A small network was shown many inputs. Here are its activations along a few directions, one row for each input.
In each table, some parts of the input vary, and every possible input appears once, in random order.
Descriptions start from the smaller parts, as in this example, which fits no table here: ring(8) and (point or ring(11) or (values(2) and line(6))).
Shared parts are said once, and a part with two or three values counts as separate values.
In the rows, 128 means zero.

Other details of the inputs shift rows strongly along two fixed directions, in all tables alike. That doesn't count.
To show where, the next rows are all for the same input, with only those details redrawn:
[116 146 125 100  83  91 156 135  90  85 118  81 128 103]
[117 145 122 101  82  91 155 135  90  85 117  82 128 104]
[117 146 122 101  81  92 155 135  90  85 117  81 127 104]
[116 146 121 103  80  91 154 137  91  86 116  82 127 104]
[117 145 123 101  82  91 155 135  90  85 117  81 128 104]
[116 145 122 100  83  91 156 135  89  86 117  82 127 104]
[171 203 177 171 145 152 153  88 126 204  90  99 143 190]
[115 103 133 140 160 152  69 135 135 115 131 141  90 121]

Table:
R1: [138 102 107 129 171 156  99 136 137 115 143 200 128 109]
R2: [116 145 122 101  82  91 154 136  91  85 117  82 127 103]
R3: [156 188 185 178 121 154 178  71 137 224 104 142 168 178]
R4: [147 192 178 185 126 153 187  79 148 214  98 132 144 189]
R5: [118  94 128 135 164 145  65 116 128 123 140 141 104 116]
R6: [123  97 140 132 158 153  59 127 125 124 138 153 111 110]
R7: [134  94  94 135 179 150 102 127 143 115 144 186 116 111]
R8: [130 110  89 126 172 165 107 149 149 114 146 186 102 119]
R9: [141  50 105  95 160 109  85 176 220 167 166 161 161 153]
R10: [132 105  98 136 175 156 107 143 149 105 136 191 103 121]
R11: [153 183 175 184 129 147 185  60 140 226 105 128 157 181]
R12: [ 90  96 118 149 134 163  99 135 159 135 146 172  88 119]
R13: [116 152 112  94  77 101 154 143  92  95 124  77 125 102]
R14: [137  29 122 120 169 122  82 181 199 143 185 136 182 172]
What do these inputs look like to the network?
> values(2) or (values(3) and line(4))
A walk changes only the line(4) part. It starts at R12 and steps to R4. List the rest of the walk in order.
> R11, R3

Table:
R15: [179 206 165 133 110 100 202  93  97 172  92  69 187 175]
R16: [120 111 151 156 142 150 116 119 139 147 140 138 134 146]
R17: [149 126 143 128 155 141  89 124 137 158 124 136 133 140]
R18: [ 95  94 121  98  84  99 117 142 123  97 143 124 129  89]
R19: [144 131 128 133 160 143  97 130 142 149 124 121 115 146]
R20: [ 93  89 114 106  90  98 122 134 120  95 146 116 126  90]
R21: [165 218 152 139  96 113 215  73  91 182  91  94 170 153]
R22: [147 123 137 135 162 140  93 116 134 154 127 128 130 141]
R23: [103 119 100 111 107 113 138 143 109  67 128 133  99  89]
R24: [ 93  87 121 113  95  97 126 139 119  82 142 119 128  98]
R25: [132 146 129 137 144 156 112 122 138 147 117 156 101 127]
R26: [132 133 138 156 156 162 120 111 120 133 130 159 122 132]
R27: [117 118 143 153 140 141 116 127 154 144 127 132 113 149]
R28: [147 123 143 145 165 150 103 126 127 136 134 130 139 149]
R29: [126 187 129  97  32  61 234 118  92 128 107  45 168 128]
R30: [145 135 134 126 154 144  92 139 146 152 121 129 118 145]
R31: [106 110 108 113 107 108 132 131 100  69 132 138 116  82]
R32: [134 138 138 140 146 153 108 109 129 153 120 164 117 122]
R33: [103 119  98 114 107 124 140 149 102  64 136 131 106  91]
R34: [129 141 122 145 151 155 117 115 135 146 119 149  99 130]
R35: [116 108 103 101 117 112 121 165 109  66 141 104 121 107]
R36: [152 103 115 129 158 134 134 133 165 159 148 174 164 147]
R37: [119 124 143 138 130 144 107 131 158 161 128 136 114 141]
R38: [ 90  98 113 114  96 112 134 157 123  77 148 113 117 106]
R39: [144 130 136 140 164 142 104 135 141 136 121 124 117 152]
R40: [147 110 104 126 157 137 138 147 174 152 143 167 148 153]
Changing only one part turns R20 into R29. The same change can be made to R15. Which row results?
> R39
What do these inputs look like to the network?
> values(2) and (point or (values(3) and line(4)))
